These are the activations of a small neural network, seen along a few directions. Each row is one input.
In each table, some parts of the input vary, and every possible input appears once, in random order.
Descriptions start from the smaller parts, as in this example, which fits no table here: one of 3 separate values, together with either a single point or one of 9 places around a ring or (one of 6 places along a line, together with one of 8 places around a ring).
Shared parts are said once, and a part with two or three values counts as separate values.
In the rows, zero is written as 128.

Table:
row 1: [101 145 168  97 176  96  97 118 106  81  94  94 165  87]
row 2: [ 93  96 164  82 175  94 110 120 152  90  91 124 191  75]
row 3: [164 101 132 158  65 113  58 117 109 130 132 145 119 161]
row 4: [145 161 110 138 119 159 187 165 152 178 159  81  49 143]
row 5: [181 115 115 147 100  92  80 109 102 144 146 152 167 128]
row 6: [158 116  96 182 101 148  82  99 107  95 138 162 140 187]
row 7: [109 123  75  93 132 146 209 169 156 206 149 156  91  98]
row 8: [104 135 192 118 161 115  92 129 109  63  85  77 127 121]
row 9: [154  62  94 150 111  95 103 121 113 155 126 175 187 117]
row 10: [135 171 106 105 119 152 202 152 146 204 167 120  92 102]
row 11: [132 178 102 132 120 206 203 142 156 155 154 128  77 172]
row 12: [ 60 135 184 136 156 120 113  95 127  34  94 121 133 144]
Question: What do these inputs look like to the network?
Answer: one of 3 separate values, together with one of 4 places along a line
Question: Change only the choice among 3 separate values in row 5. List by row number the other rows that result.
Answer: row 1, row 10
Question: Change only the choice among 3 separate values in row 6. List by row number the other rows that result.
Answer: row 11, row 12

Table:
row 13: [168 118 104 207 114 163  76 117  97 101 155 180 131 150]
row 14: [ 94 133 183 119 116  81 106 106 128 117  71  73 151 132]
row 15: [128 111 107  92 123 150 196 149 143 224 169 119  95  96]
row 16: [173 126  69 143  77 132 131 135 135 208 194 162 143 104]
row 17: [101 139 182 128 134  96 157 131 150  57  67  94 143 139]
row 18: [ 87  99 178  77 162  96  98 113 118 103  83 113 162  74]
row 19: [170 136 143 167  90 156  65 140 115 133 143 129 139 107]
row 20: [168 116 153 165 126 109  99 151 141 143 122 117 106 137]
row 21: [147  98 165  92 162  58  70 127 100  89  98 140 177 110]
row 22: [ 82 215  88 126 138 164 221 146 140 130 154  89  60 127]
row 23: [ 90 199 163  99 173 192 165 136 157 110  98  92  98 129]
row 24: [164  99  54 188  72 166 106 110  93 136 174 184 116 192]
row 25: [121  96 147 112 126  80  26  90 103  94 104 159 199  87]
row 26: [ 88 167  87  83 168 188 243 153 170 194 170 117 105 113]
row 27: [142 119 174 124 176 167 162 157 162 104 122  80 103 144]
row 28: [166  79  23 173  96 163 133 111 115 177 174 217 145 156]
row 29: [147 153 112 115 154 130 198 147 148 136 148  95  56 153]
row 30: [127  73 102 151 148 109  31  69  97  56 101 203 204 131]
row 31: [175 112  80 102 123 120 149 171 134 213 173 156 107 132]
row 32: [129 124 165 136 111  60  78 114 118 101  96 116 134 152]
row 33: [131 103 135 192  89 115  66  69  86  57 128 166 178 168]
row 34: [131 118 170 157  64 105  67  95 101 104  99 140 186 124]
row 35: [139 114  83  83 143 164 228 169 172 164 140 134  92 116]
row 36: [ 54 189 177 107 157 129 164 124 146  85  77  91 148 151]
row 37: [ 41 170 167  71 210 110 147 128 136  74  94 126 166  97]
row 38: [180 128 114 146 102 108 151 155 106 169 179 126  71 141]
row 39: [ 75 108 168  74 200  87 123 134 141  63  87 127 155 119]
row 40: [105 126 156 143 114 149 127 160 140 143  96  87  98  93]
row 41: [179 137  90 153  69 144 100 103 115 173 179 130 100 135]
row 42: [137 133 101 114 105 149 160 130 131 180 145  77  73 131]
Question: Changing only one part turns row 23 into row 20. The same change can be made to row 37. Which row results?
Answer: row 21
Question: What do these inputs look like to the network?
Answer: one of 5 places along a line, together with one of 6 places along a line
Question: Change only the place on the line of 5 in row 24. List by row number the other rows that result.
Answer: row 13, row 28, row 30, row 33

Table:
row 43: [124 115  85 161 127 183 169  98 145 110 143 137 146 107]
row 44: [ 80 149 139 139 122  99  78 116 132 104  94 106 134 156]
row 45: [129  99 154 149 164 122 107 111 117  76  80 161 188 110]
row 46: [175 106 140 189  97 186 150 146 126 145 148 127 102 149]
row 47: [130  97  86 114 155  95 156 160 148 135 104 156 156  92]
row 48: [ 69 174 209  81 192 154 165 127 163  89  85  59 102 124]
row 49: [141 105 109  94 142 102 150 154 123 153 105 193 173 101]
row 50: [108 144 113 169 106 144 166 101 124 146 161 140 135 139]
row 51: [135 134  96 105 124 116 111 142 118 198 111 134 149 120]
row 52: [155 124 129 174 107 145 154 137 133 126 170 114  76 166]
row 53: [144 106 198 140 118 103  92 140 114  93 136  87 105 155]
row 54: [119 118 102 109 135  86 130 129 124 186 134 118 140 107]
row 55: [182 121 119 117 110 100 104 180 135 172 144 118  95 132]
row 56: [139 135 108 163  97 173 148 115  96 127 149 109  78 125]
row 57: [ 90 180 153  50 195 125 204 161 170 165 106  82  92 118]
row 58: [ 98  89 144 136 177  92 111 109 131  62  90 148 164 143]
row 59: [127 112 116  90 135 104 115 125 134 159 147 171 142  74]
row 60: [160 145 116 155  88 171 139 107  93 148 153 133  99 135]
row 61: [101 149 170 142 119 109  62 117 113 114 123 137 141 122]
row 62: [123 108 104 143 164 135 173 105 119  94 163 189 143 147]
row 63: [118 141 157 127  93 110  85 130  92  92 110  87 105 136]
row 64: [ 97 203 128 106 170 193 219 149 168 102 148  71  84 140]
row 65: [126 137  99 162 126 168 123  95 132 159 158 142 129 141]
row 66: [146 118  80 151 147 172 154 115 134 108 127 191 154 146]
row 67: [120 123 162 118 155 113  70  74 145  96 120 142 178 134]
row 68: [146 116 183 128  98 122  67 155 102  93 129 114 105 167]
row 69: [153 131 110 120  91 107 113 161 107 177 132 126 110  92]
row 70: [135 140 145 150 102 131  67 124 107 103  88  91 111 128]
row 71: [158  96 144 109 120  93 134 164 127 175 152 104  91 125]
row 72: [125 140  95 131 121 166 135  90 132 122 146 189 145 157]
row 73: [153 132  97 102  95  90 134 142 115 169 129  90 114 116]
row 74: [ 97 121 147 106 108 115 102 108 143  74 115 122 176 126]
row 75: [122 117  86  95 125 101 139 137 161 152 124 135 160  94]
Question: Changing only one part turns row 70 into row 69. The same change can be made to row 68. Which row results?
Answer: row 55
Question: What do these inputs look like to the network?
Answer: one of 3 separate values, together with either a single point or (one of 2 separate values, together with one of 5 places along a line)
Question: Change only the choice among 2 separate values in row 71. List by row number the other rows that result.
Answer: row 55
Question: Change only the choice among 2 separate values in row 46. List by row number the other rows that result.
Answer: row 52

Table:
row 76: [146 114  96 139 141 118 101 113 107 110 134 161 164 129]
row 77: [104 125 136 128 110 121 134 101 133 136 108 147 181 131]
row 78: [154 111 151 131 107  89 110 115  95 133 135 159 151 120]
row 79: [106 167 150  98 146 125 105 130 129  90 108  77 102 127]
row 80: [155 149  83 134 114 187 220 171 113 207 162 116  72 133]
row 81: [126 114 160  96 158 122 115 154 151 123  91 113 137 116]
row 82: [125 150  49 133 123 162 206 160 156 194 187 134  49 125]
row 83: [110 136 153 119 116 101 111 121 111 148 117 132 151  97]
row 84: [132  82 106 176 113 126  86 111 123  88 138 129 123 149]
row 85: [ 95 152 150 112 141 126 135 119 158  93  92 107 124 165]
row 86: [162 110 146 155  89 126  74 115 114 113 140 130 122 144]
row 87: [121 126 157 115 177 132 138 126 148 101 125 133 159 101]
Question: Changing only one part turns row 77 into row 83. The same change can be made to row 87. Which row results?
Answer: row 81
Question: What do these inputs look like to the network?
Answer: one of 2 separate values, together with either a single point or one of 5 places along a line
Question: Change only the choice among 2 separate values in row 76. List by row number the other rows that result.
Answer: row 78
